These are the activations of a small neural network, seen along a few directions. Each row is one input.
Each table varies a few parts of the input and shows all the possible inputs, shuffled.
Descriptions start from the smaller parts, as in this example, which fits no table here: one of 4 places along a line, together with either a single point or one of 9 places along a line or (one of 3 separate values, together with one of 5 places around a ring).
Shared parts are said once, and a part with two or three values counts as separate values.
(in the rows, 128 means zero)

Rows:
r1: [ 25 158  83 183 203 182 111  88 164 124 180]
r2: [131 191  54 220 128 132 107 133 192 110 196]
r3: [159 110 159 119 113 167  50 178  72  98 102]
r4: [177 175 174  20  99 210 115 102 148 179 161]
r5: [195 157 134  60  96 161  69 194  95 130 116]
r6: [ 46 108  59 186 165  68 138 108 127 115 197]
r7: [ 97 129  42 190 112  89 170 107 168 142 209]
r8: [ 76 170  53 210 188 195 130  66 135 185 144]
r9: [ 89 144 185  84 101 175 108  40 164  74  59]
r10: [ 69 127 112 214 198  63 198 158 146 106 177]
r11: [140 143 144  28 116 235 106 147 109 172 111]
r12: [104  96 169  87 133 241  88 130  85 139  97]
r13: [143 158 174 116  81 101  70  88 152  35  64]
r14: [ 81 171  72 216 179 110  75 135 151  83 184]
r15: [ 97 121  30 214 150  81 157  86  98 176 160]
r16: [179 114 180  60 112 109 181 223  99 167 103]
r17: [216 145 209  51  95  84 190 177 139 175 153]
r18: [106  92 150  90 162 210  93  79 131 108  55]
r19: [121 140  83 243 184  75 217 136 117 167 140]
r20: [132 184  42 243 165 123  95 113 122 143 149]
r21: [124  43 129  94 123  91 112 102 101 108  68]
r22: [195 124 154  23  61  91 134 125 118 179 173]
r23: [120 147  94 218 146  84 228 156 188 134 189]
r24: [161 107 140 123 141 135  55 126 119  68  61]
r25: [129 114 216 116  96  50 185 115 155  69  50]
r26: [158  93 125  30  78 116 125 170  78 171 124]
r27: [122  46 150  90  95 122 107 154  54 139 110]
r28: [143  66 205 120 129 115 164 206  74 134  89]
r29: [146  63 183 123 157  84 169 153 122 102  47]
r30: [107  94 163  87  63  57 128  63 134  75  71]
r31: [231 188 163  52  79 137  78 149 135 138 165]
r32: [ 76 178  66 186 150 203 142  88 204 151 192]
Question: The inputs of r18 and r29 match in every part but one. If r4 is changed in the same way as r18 into r29, which row does it become?
Answer: r17
Question: Describe the family of inputs behind these rows.
Answer: one of 4 places along a line, together with either one of 3 separate values or one of 5 places along a line
Question: Which other rows does r10 become when the choice among 3 separate values takes its other values? List them by row number.
Answer: r19, r23
Question: Which other rows does r14 become when the choice among 3 separate values takes its other values? List them by row number.
Answer: r2, r20
Question: Start at r11 and move only the place on the line of 4, one step at a time. The first step leads to r5. Which rows follow, in order?
Answer: r26, r16

Rows:
r33: [137  94  95 168 154 110 128 176  71 154 125]
r34: [ 92 126  98 134 158 226  56  91 104 129  96]
r35: [ 89  64 133 166 155  87 165 115 101 114  73]
r36: [138  78 218  92 119  89 168 154 118  91  54]
r37: [187 106 180  92 119 113 132 215  88 130 106]
r38: [166 148 167  21  70 191  31  88 126 103  92]
r39: [106 208  82 185 145 186  74  71 189  99 157]
r40: [ 63 154  67 170 158 201  61  78 146 110 155]
r41: [183 130 170  15  64 134 137 126 127 167 136]
r42: [ 60  94 101 200 157  61 170 100 143  95 132]
r43: [101 150 114 215 144  45 184  95 187  84 133]
r44: [122 194  86 177 141 127 180 108 187 163 202]
r45: [148 179  77 217 142  68 146 155 156 124 186]
r46: [ 80 139  72 162 154 143 166 114 144 175 200]
r47: [109 110 103 127 153 169 161 128 103 194 142]
r48: [143 140 185  58 125 229  56 129 120 106  78]
r49: [209 114 162  55  63  75 106 174  93 127 120]
r50: [160  86 200  54  64  52 143 114 123  88  67]
r51: [107 123  63 202 155  84 132 161 113 135 184]
r52: [160 123 188  51 119 172 163 168 121 171 123]
Question: Describe the family of inputs behind these rows.
Answer: one of 4 places along a line, together with one of 5 places along a line
Question: The inputs of r42 and r50 match in every part but the place on the line of 5. If r46 is changed in the same way as r42 into r50, which row does it become?
Answer: r41
Question: Start at r38 and move only the place on the line of 5, one step at a time. The first step leads to r48. Which rows follow, in order?
Answer: r34, r40, r39

Rows:
r53: [102 206  51 177 168 179 136 111 174 178 239]
r54: [157  68 175  79 103  67 149 167  76 110  74]
r55: [199 103 182  94 105  68 149 199  98 123  97]
r56: [ 73  91  76 228 184  66 171 135 115 134 131]
r57: [190  88 162  83  87  57 176 201 101 159 146]
r58: [ 64 145  50 192 187 197  83  95 128 151 150]
r59: [ 93 111  79 221 167  82 218 156 128 161 166]
r60: [112 152  77 212 165  47 224 151 161 161 219]
r61: [ 80 138  93 234 140  32 154  92 182  53 127]
r62: [201 196 141  40  72 177 111 135 142 188 178]
r63: [210 142 166  77  70  41 201 175 131 173 160]
r64: [182 141 136  45  91 192  86 161 112 174 164]
r65: [121 117 186  54 111 212  51 108 104 102  67]
r66: [192 156 158  56 108 202  59 160 109 138 115]
r67: [ 65 158  64 213 172 185  70  51 152  97 140]
r68: [150 121 151  41 106 200  59 127  88 124  92]
r69: [ 84 166  53 185 170 214 131 116 141 178 186]
r70: [139  52 237  43  93  85 157 113 118  80  16]
r71: [134 105 213   6  96 219  67  73 130  94  32]
r72: [ 71 192  68 199 142 162  66  51 195  70 146]
r73: [ 73 104  89 249 170  53 158  92 139  80 121]
r74: [127  64 210  91 108  80 140 148  92  87  50]
Question: The inputs of r66 and r55 match in every part but one. If r58 is changed in the same way as r66 into r55, which row does it become?
Answer: r56
Question: Describe the family of inputs behind these rows.
Answer: one of 2 separate values, together with either one of 5 places along a line or one of 6 places along a line

Rows:
r75: [ 74 107 104 183 127 117 154 109 147 106 127]
r76: [ 98 137 101 172 138  82 141  64 160 104 126]
r77: [166 113 207  61 114 171 115 127 117  94  68]
r78: [169 106 179  65  78 104 120 149  72 146 126]
r79: [103 147 105 168 176 118 153 154 139 143 184]
r80: [179 118 147  56  79  99  97 169 107  97 102]
r81: [169 119 202  79  98 127  76 153 125  94  70]
r82: [136 147  71 203 167 132 135 154 115 159 155]
r83: [137 175 101 174 138  80 165 104 173 135 168]
r84: [107 189  79 134 126 210  67  86 157 138 179]
r85: [ 63 109 105 166 176 119 128 115 127 111 143]
r86: [140 119 186  39 109 164 145 132 103 161  68]
r87: [114 146 104 185 127 116 180 149 160 138 169]
r88: [ 96 109  71 201 167 133 110 114 103 127 114]
r89: [171  80 159  35  98 146 135 142 116 168 119]
Question: Describe the family of inputs behind these rows.
Answer: either a single point or one of 6 places around a ring or (one of 2 separate values, together with one of 4 places along a line)
Question: Start at r86 and move only the place on the ring of 6, one step at a time. The first step leads to r89. Which rows follow, in order?
Answer: r78, r80, r81, r77
